A small network was shown many inputs. Here are its activations along a few directions, one row for each input.
In each table, some parts of the input vary, and every possible input appears once, in random order.
Descriptions start from the smaller parts, as in this example, which fits no table here: one of 3 separate values, together with either a single point or one of 9 places around a ring or (one of 5 places around a ring, together with one of 6 places along a line).
Shared parts are said once, and a part with two or three values counts as separate values.

Rows:
x1: [-19  28  -7  11  -9  -4 -15  22 -11   0   0  -1  10 -10   5]
x2: [ -1   0 -17 -24  10  -2   3  31  10 -19  20  11  18   1  34]
x3: [ 21 -35  16  -1   1  -5  -1 -24  53 -31  -1 -42 -17 -15   7]
x4: [  5  23  -2  -6  28   7  -8  29 -20 -18   7  16   0  15   8]
x5: [ 13  23   0   5   6 -24  30  33 -18  19  11  22  18  15  -7]
x6: [-21 -12  -2   4 -13  42 -20 -25 -25 -15   3 -32   3   8  51]
x7: [ 22 -29  24   8  -7   9 -16 -19  47 -10  -4 -20 -20  -4 -23]
x8: [ -2  -6 -27  -6   3 -50  53  36   3  41  -9  43 -22   0   7]
x9: [ -5 -28  -5 -32 -21 -54  31 -20  43   8 -23  19  -2 -14 -52]
x10: [  8 -24  16  -9  -7 -20   5 -16  16  19 -12  -4   9  -4 -56]
x11: [-11  23  -2  15   2  58 -38 -33 -50  -8   3  -6 -18  10  23]
x12: [-11  39   6  36   8  45 -25 -14 -48  14   4  -6  21   0   5]
Q: What do these inputs look like to the network?
A: one of 3 separate values, together with one of 4 places along a line
Q: Changing only the choice among 3 separate values turns x10 into x5. The same change can be made to x7. Which row results?
A: x4
Q: Change only the place on the line of 4 in x12. List by row number the other rows that result.
A: x1, x6, x11

Rows:
x13: [ -6  27  -1   7   5   8  -5  -7 -35  18  -6   6   9   3 -16]
x14: [ -9  15  -1   4  -4  -1  -3  13 -18  10   3   2  23   6   1]
x15: [  6   5  -1   0   2  12 -16   2  17 -16  11 -17  -7  -7  19]
x16: [ 12 -30   3  -2 -16 -44  30  -7  47  16 -14   3 -16 -17 -32]
x17: [ -5 -13  -7  -1  -1   6   4 -15   1  -6  -3   4 -10   3  22]
x18: [19  8  6  4  7 16  1 15  2 -9 21 -4  9  1 10]
x19: [ -6   4 -12  -5   3 -17  17  27  -7   1   6  14   4   2  15]
x20: [ 10  17  10  13  22  19 -10  -1 -10   1  -1   5   3   5 -13]
x21: [-14  -7 -16 -10   7  -5   4  14   5  -1  -1   8  -1  -4  24]
x22: [ -5  -1   3   5 -10  20 -30 -25 -21   5  -1 -15   3   4   0]
x23: [  6 -11  19  14  -8  24 -11 -23   6 -26  -1 -33 -16   7  16]
x24: [ -3  14 -10  -1   4 -10  20   6 -19   5  -1  24 -14   2  -2]
x25: [ 11 -32  11 -30  -2 -42  17   1  42  -2 -14   5   2  -1 -51]
x26: [-17   5  -5   0 -12  15 -18   0 -10   4   2  -3  12  -3   6]
Q: What do these inputs look like to the network?
A: either one of 2 separate values or (one of 3 separate values, together with one of 4 places along a line)

Rows:
x27: [ 8  3  0  4 12  5 -4 23  2 10 10  8  7  1 -2]
x28: [ -4   1  -1 -10   2  -3   5   9 -17  14   0  12  17  12 -11]
x29: [  9 -30   2 -21 -15 -51  23   7  41   4 -13   4 -18  -4 -33]
x30: [-12  16 -11   0  -9  -6   8  14   2  -6   4  -2  10 -10  20]
x31: [ 15   3   9  18   2  10   3  -9 -10  -2  -1 -12 -11  10   1]
x32: [ -7  17   6   2   4  -1   5  -5 -21   9  -9  14   2   6 -29]
x33: [ 14   2   6  -4  11  15 -24  -6  11 -14  11 -13   4  -6  -7]
x34: [ 15 -38   4 -19  -1 -45  38  -4  56   3 -13   7  -5 -11 -29]
x35: [ -7   8  -6   8   0   3   2 -13 -20  14 -11  11 -22  -5  -1]
x36: [  3   1   6   2   7   3   6   5  -2 -17  11 -11  -4  13  29]
x37: [  8  -9  17   3  -5  27 -16 -19   8 -17   0 -26  -7   6  12]
x38: [  3   5  -2  -2  22   2  -2  28   6 -12   8   5   5  -4   7]
x39: [  9  17   2  13  16   3 -10   6   3   7   2   9  -4   0 -15]
x40: [-18 -14  -3   1  -8  24 -18 -23   2  -7 -10  -4 -14  -1  11]
x41: [ -3  14   0  18  -8  -8  -6  -5  -6  15  -4  -4   4 -11  -4]
x42: [ -4   8  -6   8 -15  -4   2  10  -5  17   8   1  14 -10   9]
x43: [ -9   9  -6 -15   5  -8   5  11 -16 -10  -7  15  16   9   2]
x44: [ -8  -2   1   8 -14   8 -18 -16   5  -6   1 -22  10 -15   4]
x45: [ -6  -4  10  -8  -4  11 -13 -17  -9 -15   1  -5  15   2 -17]
x46: [ -5  -2 -13  -3  -4   3   5   0 -17  16   2  14  -9   0  13]
x47: [-12   0 -18 -12   1   3   5   2  -6  -7  -2  12 -10   4  25]
x48: [ 12  -6   5   9   1   7   5   3  -8   3  13 -10  -1  14  15]
Q: What do these inputs look like to the network?
A: either one of 2 separate values or (one of 4 places along a line, together with one of 5 separate values)
Q: Change only the choice among 5 separate values in x39. List by row number the other rows that result.
A: x31, x32, x35, x41
Q: Which other rows belong to the same alternative as x34? List them by row number.
A: x29
